Each row below holds a small network's activations on one input, seen along a few directions.
In each table, some parts of the input vary, and every possible input appears once, in random order.
A made-up example of a description, with smaller parts first: one of 8 places around a ring, together with either a single point or one of 11 places along a line or (one of 2 separate values, together with one of 6 places along a line).
Shared parts are said once, and a part with two or three values counts as separate values.
In the rows, 128 means zero.

Other details of the inputs vary at random and push rows far along three fixed directions, the same in every table; ignore that.

Table:
row 1: [149  72 166 146 172 143 122 171 141 138  74 122]
row 2: [135 108  62 156 158  97 122 200 188 169 113 151]
row 3: [102 168 148  96 126 100 156 109  85 119 212 112]
row 4: [130 113  56 159 129  86 111 148 165 131 117 129]
row 5: [168  92 165 113 165 126 131 139 140 144  60 133]
row 6: [148 109  59 136 180  75 124 182 178 147 101 139]
row 7: [122  91 150 136 107  90 152 110 100 144 175  95]
row 8: [106 135 146 130 140 196 105 132 144 120 104 132]
row 9: [162  63 152 156 116  68 164 165 108 172 155 122]
row 10: [104 192 141 101 121 190 103  84 115  73 110 141]
row 11: [116 143 131 124 112  80 148  91  71  88 202 101]
row 12: [120 133 167 144 116 179 117 128 100 103 127 131]
row 13: [158  79 162 147 119 158 130 148 142 168  78 147]
row 14: [128 155 117 129 119 128 130 126 106 105 154 141]
row 15: [103 179  61 119 106 128 114 115 159 136 145 135]
row 16: [101 118 174 121 154 175 117 122 118 113 124  98]
row 17: [112 125 171 108 107  90 181 115  92 164 204 106]
row 18: [164  97 165 125 103 138 134 111 127 152  84 131]
row 19: [103 196  30 129 118 120  95 115 141  77 155 137]
row 20: [147 138 134 117 115 143 106  80 123  91  76 134]
row 21: [113  98 166 131 118 100 171 143 105 171 192 112]
row 22: [135 142  56 138 143  96 125 164 168 136 119 161]
row 23: [105 167 134 113 102 179  95  56 118  75 106 109]
row 24: [139 111 165 124 142  83 172 153  88 143 189 124]
row 25: [121 179  59 115 114 103 119 121 147 127 145 148]
row 26: [163  71 158 147 114 147 126 138 139 159  74 137]
row 27: [117 143 175 109 128 177 128 108 121 126 117 123]
row 28: [151 146 134 116 110 155 107  95 122 100  81 143]
row 29: [ 94 160  70 108 152 110 117 128 167 135 145 106]
row 30: [124 118 168 145 134 178 118 143 122 112 101 139]
Description of these inputs: one of 5 places around a ring, together with one of 6 places along a line.

Table:
row 31: [ 52 209 150  92 140 236  91  56 137  55  87 117]
row 32: [196  60 160 163  80 137 116 125 121 147  30 141]
row 33: [ 71 223 127  93 170 233  54 107 116  36 125  98]
row 34: [110  90 234 107 157  68 186 118  65 127 189  91]
row 35: [ 93 168  88  93 148 101 143 149 136 171 209  88]
row 36: [ 70 144  52 139 126 124 118 126 197 157 135 141]
row 37: [123 169  88  96 120  69 171 133 142 159 179 147]
row 38: [191  51 168 133 105  41 173 123  62 137 163 107]
row 39: [180  85 173 140 107 153 146 141 141 183  64 189]
row 40: [117 136 214 103  52 128 161  33  28 120 227  84]
row 41: [204  67 174 158 150 128 150 166 116 126  62 174]
row 42: [115 138  42 146 176 128  96 183 155 119 149 121]
row 43: [110 105  86 181 133 151 102 158 204 127  64 148]
row 44: [162 144  68 101 103  83 126  97 165 153 100 127]
row 45: [113 133  67 128 134 190  73 168 201 165  82 147]
row 46: [135 166 243  96 140 211 116  81  57  45  89 143]
row 47: [ 85 148  79 157 124 110 125 175 132 147 224  89]
row 48: [ 90 114  77 148 160  76 141 149 140 105 179 119]
row 49: [226  66 179 124 136 102 125 114 127 142  28 139]
row 50: [116 145  92 161  97  92 145 158 119 139 171 151]
Changing only one part turns row 45 into row 35. The same change can be made to row 36. Which row results? -> row 31
Describe the family of inputs behind these rows. -> one of 4 places along a line, together with one of 5 places around a ring
Which other rows does row 44 become when the place on the ring of 5 takes its other values? List them by row number. -> row 32, row 38, row 40, row 49
Which other rows does row 41 become when the place on the ring of 5 takes its other values? List them by row number. -> row 37, row 39, row 46, row 50
